These are the activations of a small neural network, seen along a few directions. Each row is one input.
Each table varies a few parts of the input and shows all the possible inputs, shuffled.
A made-up example of a description, with smaller parts first: one of 5 places around a ring, together with either a single point or (one of 2 separate values, together with one of 4 places along a line) or one of 11 places along a line.
Shared parts are said once, and a part with two or three values counts as separate values.

Other details of the inputs shift rows strongly along three fixed directions, in all tables alike. That doesn't count.

A family of inputs:
row 1: [-11  -5   8  -7  20 -36   5  -8   0 -11   9  -2]
row 2: [ -1  -4  -1  -3  20 -32   8  -8  -4 -13  11  -3]
row 3: [  5  -3   2 -11  11 -20   3   4  -3  -6   3   3]
row 4: [  1   4 -13   5  -8  33  -5   6  -3  11  -5   4]
row 5: [-17 -18   8  -7  16  -1   9  -1  -3  -7  -4   7]
row 6: [ 14  10  23   1 -25  -8 -11   7  15  -3 -11  -2]
row 7: [ 23   9   9  -7 -15   7 -10   7   8   5 -12   3]
row 8: [  0 -36  35 -15  -6   5   0  21   5   3  -9   8]
row 9: [ -3  14  -2  12 -19  24 -12  -2   8  12  -3  -4]
row 10: [ -2  -6  11   6 -10  19  -7   7   6  11  -2   1]
row 11: [ -7 -12   5 -11  -7   4   6  -8 -15  -1  10  13]
row 12: [ 22   7  10  -2 -19   5  -7  10   8   5  -7   0]
row 13: [ -6  36 -28  17   8 -25   5 -21  -4 -10   8 -10]
row 14: [  2 -12   5  -7   5   0   4   3  -1   2  -1   2]
row 15: [ 35  33  12   0 -32 -17 -15  -4  17   1 -13  -9]
row 16: [ -1   1 -15  10 -11  42  -4  10  -3  14  -3   4]
row 17: [ -7 -14 -10   1   3  35   3   9  -7  10  -1   3]
row 18: [ 28  -3  45 -14 -22 -26 -15  11  21   1  -7  -1]
row 19: [ 12   7   2  -1  -4 -14  -2  -5   6  -3   0  -6]
row 20: [ -7 -23  -5   6   2  31   3   8  -5  11   3   2]
row 21: [  0  20 -17   6   4 -10   2  -7  -3  -7   6  -6]
row 22: [  3 -35  24 -24  25 -32  13   8  -6  -9   5   7]
row 23: [-18   9 -31  17  10   1   3 -12  -8  -1  12 -10]
row 24: [ -8  43 -20  21  -8 -20  -3 -21   7 -14  -3  -8]
row 25: [ -4  18  -3   4   2 -13  -4 -15   6  -4   0  -5]
row 26: [ -5  -2  -9  -5  16 -15   7  -1  -8  -7   7  -1]
row 27: [-23 -26   6  -9  25  -4  14   0  -7  -9   0   9]
row 28: [-13  -4 -19  -1  19  12   9  -5 -12  -1   3   2]
row 29: [ 0 -5 -9  8 -8 31 -4  1 -1 11 -3 -2]
row 30: [ -5   5 -17   5   5  12   1   2  -7   2   3   2]
row 31: [-7 -7 -8  4  2 10  2  4 -7  7  3 -3]
Each input here is: either a single point or (one of 5 places along a line, together with either one of 2 separate values or one of 4 places along a line).
Change only the place on the line of 4 in row 16. List by row number the other rows that result.
> row 12, row 13, row 20

A family of inputs:
row 32: [ -3  25 -29  10   0  -1   4 -15 -10  -6   6  -3]
row 33: [ 21   2  14  -9 -16   0  -9   7   6   5  -5   3]
row 34: [-36  -3 -21   6  24   8  11 -12 -13  -7   5   5]
row 35: [ -8 -51  10 -23  23  20  13  19 -17   5   4  15]
row 36: [ 15   4  19  -7 -17   0  -9   7  10   3  -6   3]
row 37: [ 18   1  17  -8 -19   0  -5   5   4   3  -6   4]
row 38: [ -9   3  -8  18 -14  24  -7  -1   3  12   2  -9]
row 39: [  4   8 -15  15 -11  26  -8   7   2  13  -2  -5]
row 40: [ -7 -30  20  -8  -1   2   4   6  -3   3   4   6]
row 41: [-22 -16 -11   7   3  39   6   2 -11   8   4   9]
row 42: [ -2 -16  -5 -11  32 -25  14   3  -9 -11   7   1]
row 43: [ 17   2  18  -4 -14   0  -8   7  13   3  -8  -1]
row 44: [-18  20 -19  14   7  -3   2 -16   1  -7  -1  -6]
row 45: [ -1 -26  16  -8  11   5   3  16   2   3  -2   5]
row 46: [ -6  24 -26  11   1  -2   2 -17  -8  -5   7  -1]
row 47: [ 11   3  18   0 -14  -3  -9   9  14   1 -13  -2]
row 48: [  9   2  21  -5 -20  -1  -5   2   9  -1 -11   5]
row 49: [  8  17   2  -7   3 -31   0  -9   1 -10   2  -1]
row 50: [ -4 -16  -2 -11  30 -20  12  -4  -7  -9   7   3]
row 51: [  2  10   6   5   3 -36  -2  -6   8  -9   5 -10]
row 52: [  1   9 -13  15 -11  26  -7   7   2  13  -4  -6]
row 53: [-11   6  -8  15 -18  25  -8  -1   1  11   3  -5]
row 54: [ 11  14   2  -5   6 -31   1  -9   4  -9   0  -5]
row 55: [ 10   7  -6  -6  11 -23   5  -6  -2  -9   3  -4]
Changing only one part turns row 43 into row 36. The same change can be made to row 54. Which row results?
> row 49
Describe the family of inputs behind these rows.
> one of 4 places along a line, together with either a single point or one of 5 places along a line
Change only the place on the line of 5 in row 48. List by row number the other rows that result.
> row 32, row 37, row 41, row 46
Change only the place on the line of 4 in row 40. List by row number the other rows that result.
> row 38, row 51, row 53
Which other rows agree with row 47 in the place on the line of 4? List them by row number.
> row 39, row 42, row 45, row 51, row 52
